These are the activations of a small neural network, seen along a few directions. Each row is one input.
Each table varies a few parts of the input and shows all the possible inputs, shuffled.
Descriptions start from the smaller parts, as in this example, which fits no table here: one of 8 places around a ring, together with either a single point or one of 11 places along a line or (one of 3 separate values, together with one of 4 places along a line).
Shared parts are said once, and a part with two or three values counts as separate values.
In the rows, 128 means zero.

Other details of the inputs shift rows strongly along two fixed directions, in all tables alike. That doesn't count.
To show where, the next rows are all for the same input, with only those details redrawn:
[125 146 168 166  89 133 162 116 187 206 122 176]
[176 117  69 135 117 183 100 175 128 111 120 180]
[130 111  39  66 181 119  78 132 120  44 105  70]
[131 113  44  71 177 120  81 132 122  51 106  75]
[123 146 166 162  94 129 160 113 186 201 121 168]
[177 118  74 140 113 184 104 175 131 118 120 186]

A family of inputs:
row 1: [ 68 150 134  90 137  65 149  81 174 130 113  68]
row 2: [114 157 185 147  97 153 154 104 141 216 130 161]
row 3: [123 147 194 148 107 143 149 117 140 223 129 157]
row 4: [207 108  94 198  73 157  97 171  60 114 149 132]
row 5: [135 138 181 164 106 108 160 135 175 205 110 168]
row 6: [ 69 131 171  94 152  69 129  92 174 113  98  53]
row 7: [135  84  51 131 213 111 126 112  58  18 187  56]
row 8: [141 112  66  72 191  98  83 155 103  34  80  74]
row 9: [179  94  97 186 113 151 122 142  54  82 196 202]
row 10: [180 121 104 123 132 185  94 188  72 130 118 172]
row 11: [ 77 140 135  93 158  66 138  71 177 134 107  58]
row 12: [ 72 150 190  90 158  88 130  84 124 133  95  57]
row 13: [123 133 182 224 120 104 183  88 113 181 206 170]
row 14: [160 113  95 132  94 181 100 199 129 101 127 182]
row 15: [ 89 131 147  99 164  60 135  87 177 146 106  61]
row 16: [ 58 146 141  82 135  59 145  91 172 121 116  60]
row 17: [ 49 158 160  67 138  83 139  82 127 136 125  53]
row 18: [127 159 213 157 102 136 160 129 125 211 106 172]
row 19: [130  97 192 216  93 122 222  92 131 165 198 169]
row 20: [ 52 146 176  70 142  87 127  87 131 134 122  47]
row 21: [156 138  84 113 104 203 103 173  79 118 134 177]
row 22: [160 122 129 125 110 210  88 186  83 112 120 173]
row 23: [178 116 107 148 116 178 102 193 122  96  98 185]
row 24: [197  96  99 155  97 159 137 145  74  62 204 189]
Describe the family of inputs behind these rows. -> either a single point or one of 5 places around a ring or (one of 2 separate values, together with one of 9 places around a ring)

A family of inputs:
row 25: [130 101  93  78 166 154  98 146  97  35 132 113]
row 26: [131 135 177 190  69 157 149 148 132 180 139 150]
row 27: [116 133 140 124 168  98 141  85 130 169 121  82]
row 28: [179 129  84 144  84 178  86 171  78 113 148 176]
row 29: [117 122 177 132 166  85 138  96 134 132 108  92]
row 30: [160 127  76 124 114 204 100 167  89 108 158 211]
row 31: [109 147 144 126 164  81 126  81 125 158 123 101]
row 32: [154 142 178 176 113 122 160 138 122 186 124 195]
row 33: [ 68 133 157 115 150 124 152 103 144 131 138  89]
row 34: [142 129 175 197 124 152 152 146 136 198 126 167]
row 35: [146 136 152 173  82 115 169 139 168 165 137 199]
row 36: [ 80 140 162  91 141  90 156 100 133 123 142 118]
row 37: [110 125 104 116 141  93 146  87 170 136 131  82]
row 38: [ 94 118 122 135 146  92 142 110 173 119 123  77]
row 39: [150  99  96 100 133 133  82 152  81  38 120  85]
row 40: [193  95  93 165 100 178 116 184 137  91 129 202]
row 41: [141 116  85  88 132 109  90 152  70  48 127  92]
row 42: [144 142 123 169  90 131 143 122 167 171 145 189]
row 43: [106 140 143 117 113 103 138  89 127 151 135  65]
row 44: [ 91 166 149  58 127 119  98 140 187 167  38  99]
row 45: [126 114  56  72 166 169 104 131  90  71 142 103]
Describe the family of inputs behind these rows. -> either a single point or (one of 4 separate values, together with one of 5 places around a ring)
Change only the place on the ring of 5 in row 45. List by row number the other rows that result. -> row 25, row 30, row 33, row 36

A family of inputs:
row 46: [173 120  68 133 121 179 102 187 114 106 122 199]
row 47: [115 152 189 160  91 116 182 105 187 224 122 187]
row 48: [173 126 123 165 117 176 105 173 107 150 120 187]
row 49: [159 124  99 142  96 194 121 154 134 145 136 195]
row 50: [ 75 131 131  92 158  74 134  98 165 112 106  41]
row 51: [ 85 134 135  97 165  66 128  98 167 111 100  44]
row 52: [ 71 150 163  88 131  66 150  69 177 136 118  65]
row 53: [133 103  60  60 162 140  70 151  73  37 113  59]
row 54: [120 155 178 141 102 142 154 108 139 196 138 162]
row 55: [198  99  75 165 122 178 110 157  86 101 171 184]
row 56: [ 64 118 164  98 190  82 148  78 131  86 138  66]
row 57: [176 124 120 151 113 175 112 164 103 153 118 198]
row 58: [ 83 134 133  75 150  56 134  88 160 106 100  62]
row 59: [ 81 127 134 120 157  56 156  76 114  96 139  43]
row 60: [179 114  70 145 124 178  93 185 118 107 114 195]
row 61: [ 85 133 128 100 177  63 122  85 165 118 100  55]
row 62: [ 56 144 157  99 130  74 143  69 177 139 119  61]
row 63: [130 124  59  57 172 129  70 154  71  29 116  77]
row 64: [ 90 121 137 121 156  52 133  67 132  96 154  45]
row 65: [181 109  69 134 126 197 110 187 120 114 123 176]
row 66: [189 103  84 165 102 174 129 175  71  88 152 175]
row 67: [143 108  62  79 182 123  57 156  78  35  99  67]
row 68: [118 147 200 184  85 112 166 117 195 214 112 169]
row 69: [ 90 123 130 121 170  56 135  61 130 105 158  49]
row 70: [132 108  59  72 176 137  71 163  77  38 110  57]
row 71: [103 166 215 164  73 130 167 109 157 215 137 167]
row 72: [161 128 108 148  94 165 122 178 135 132 119 203]
row 73: [ 75 131 140  78 165  88 129  77 126 130 118  42]
row 74: [ 91 115 141 102 150  47 138  74 134  96 157  51]
row 75: [103 162 196 165  72 125 174 109 189 209 134 174]
row 76: [108 142 197 164  66 128 177 112 189 214 126 160]
row 77: [107 143 176 155 100 144 151 120 139 198 134 148]
row 78: [157 137 102 146 101 185 121 164 134 139 139 199]
row 79: [ 73 153 144  77 169  74 127  84 125 119 121  57]
row 80: [135 141 182 160 115 129 146 116 144 201 117 157]
row 81: [ 84 144 176 104 168  71 145  74 149 162 109  52]
row 82: [106 159 214 166  78 114 169 117 156 218 122 175]
row 83: [171 117  95 126  93 200  91 177  85 103 132 172]
row 84: [124 126  65  68 167 128  98 120 122  70 122  92]
row 85: [128 129  95  66 154 118  93 137  90  63 115  83]
row 86: [117 154 218 180  89 122 166 123 163 221 120 154]
row 87: [152 104  65  72 177 122  60 153  78  34  97  66]
row 88: [169 133 114 137  88 172 127 174 135 129 127 198]
row 89: [108 143 187 164  86 136 180 103 187 227 131 167]
row 90: [ 59 142 176 101 136  76 142  79 144 150 117  48]
row 91: [180 117 115 201  95 168 135 150 100 119 157 182]
row 92: [182 107  79 134 107 189 107 196 122 101 118 169]
row 93: [141 108  38  78 195 129  73 156 110  38 105  71]
row 94: [ 67 131 122  87 162  82 131  84 159 120 116  48]
row 95: [173 113  69 142 125 195 105 193 120 110 125 174]
row 96: [168 134 103 136 107 180 130 165 133 142 132 205]
row 97: [180 120 116 155  99 172 121 181 142 134 114 180]
row 98: [191 112  72 139 133 190 103 187 122 113 117 180]
row 99: [123 145 201 172  75 107 170 112 192 212 109 177]
row 100: [182 111  97 133 108 194 100 196  89 108 122 161]
row 101: [181 100  83 160 107 166 106 178  91  89 173 184]
row 102: [116 149 207 167  97 137 178 112 159 234 129 156]
row 103: [ 74 112 174  91 170  76 150  81 133  76 130  61]
row 104: [105 124 207 166 112 136 173 120 145 147 147 168]
row 105: [177 114 106 181 108 173 154 152  88 137 159 192]
row 106: [109 123  88  79 148 134  82 129  91  67 122  74]
row 107: [169 132  88 130 117 199  93 179  83 111 140 184]
row 108: [184  99  86 152 103 168 121 182  82  89 162 183]
row 109: [121 154 189 141  82 135 151 117 141 183 133 155]
row 110: [162 118  67 135 109 201  96 175 116 106 136 185]
row 111: [145  99  81 110 153 101 100 114  94  47 153  74]
row 112: [117 132 168 178 106 114 177 114 136 182 169 166]
row 113: [ 90 117 130 101 171  54 141  64 132 110 162  57]
row 114: [134 112  66  81 177 110  92 126 124  73  99  94]
row 115: [171 118  84 126 112 208  94 169  83 116 137 179]
row 116: [ 65 140 160  93 125  72 146  66 177 138 117  59]
row 117: [179 113  77 144 111 174  92 190 119  99 109 191]
row 118: [118 131  67  74 171 118  99 134 121  65 119  95]
row 119: [159  96  47 106 171 116  89 124  68   8 138  62]
row 120: [151 132 117 149  97 196 110 161 101 147 141 186]
row 121: [ 99 146 194 171  71 129 175 115 189 215 128 161]
row 122: [117 131 175 178  92 109 175 120 138 172 164 161]
row 123: [134 137 167 205 107 122 173  94 136 176 160 155]
row 124: [ 86 142 186 105 148  63 142  84 151 149 104  46]
row 125: [ 73 114 163  90 191  84 153  70 131  90 136  68]
row 126: [139 113  50  54 188 127  73 143  69  44 109  84]
row 127: [183 120  91 146 133 192  92 193  89 116 123 171]
row 128: [131 141 190 155  91 117 145 123 143 186 111 159]
row 129: [115 137 199 196  90 105 184  97 162 213 181 177]
row 130: [122 137 166 192 105 120 186 107 125 180 159 158]
row 131: [ 72 147 173 108 160  58 135  71 145 156 105  66]
row 132: [140 109  79  88 161 107  88 138 130  62  95  80]
row 133: [ 93 129 127  91 178  66 126  79 165 122  98  56]
row 134: [ 74 144 142  81 170  66 125  85 125 122 111  60]
row 135: [126 119  91  88 164 109  79 139  93  67 100  83]
row 136: [173 117  87 141 126 199  98 194  87 117 129 167]
row 137: [106 163 198 163  76 118 179 116 188 208 129 179]
row 138: [200 105  74 177 125 184 120 153  79  97 158 180]
row 139: [172 109 108 167 109 167 145 159  98 139 169 200]
row 140: [ 73 157 173  84 157  70 151  66 141 155 121  69]
row 141: [116 155 217 159  73 113 172 114 156 217 120 173]
Describe the family of inputs behind these rows. -> one of 4 places along a line, together with either a single point or one of 5 places around a ring or (one of 2 separate values, together with one of 9 places around a ring)
Changing only the place on the line of 4 turns row 124 into row 81. The same change can be made to row 53. Which row results? -> row 73
Change only the place on the line of 4 in row 67. List by row number the other rows that result. -> row 48, row 80, row 87
Change only the place on the line of 4 in row 131. List by row number the other rows that result. -> row 57, row 128, row 135
Change only the choice among 2 separate values in row 54. List by row number the other rows that result. -> row 84
Change only the place on the ring of 9 in row 47. List by row number the other rows that result. -> row 49, row 65, row 84, row 89, row 96, row 98, row 114, row 133
Change only the place on the ring of 5 in row 111. List by row number the other rows that result. -> row 66, row 74, row 108, row 119
A walk changes only the place on the ring of 5. It starts at row 59 and steps to row 91. List the rest of the walk in order. -> row 64, row 101, row 122
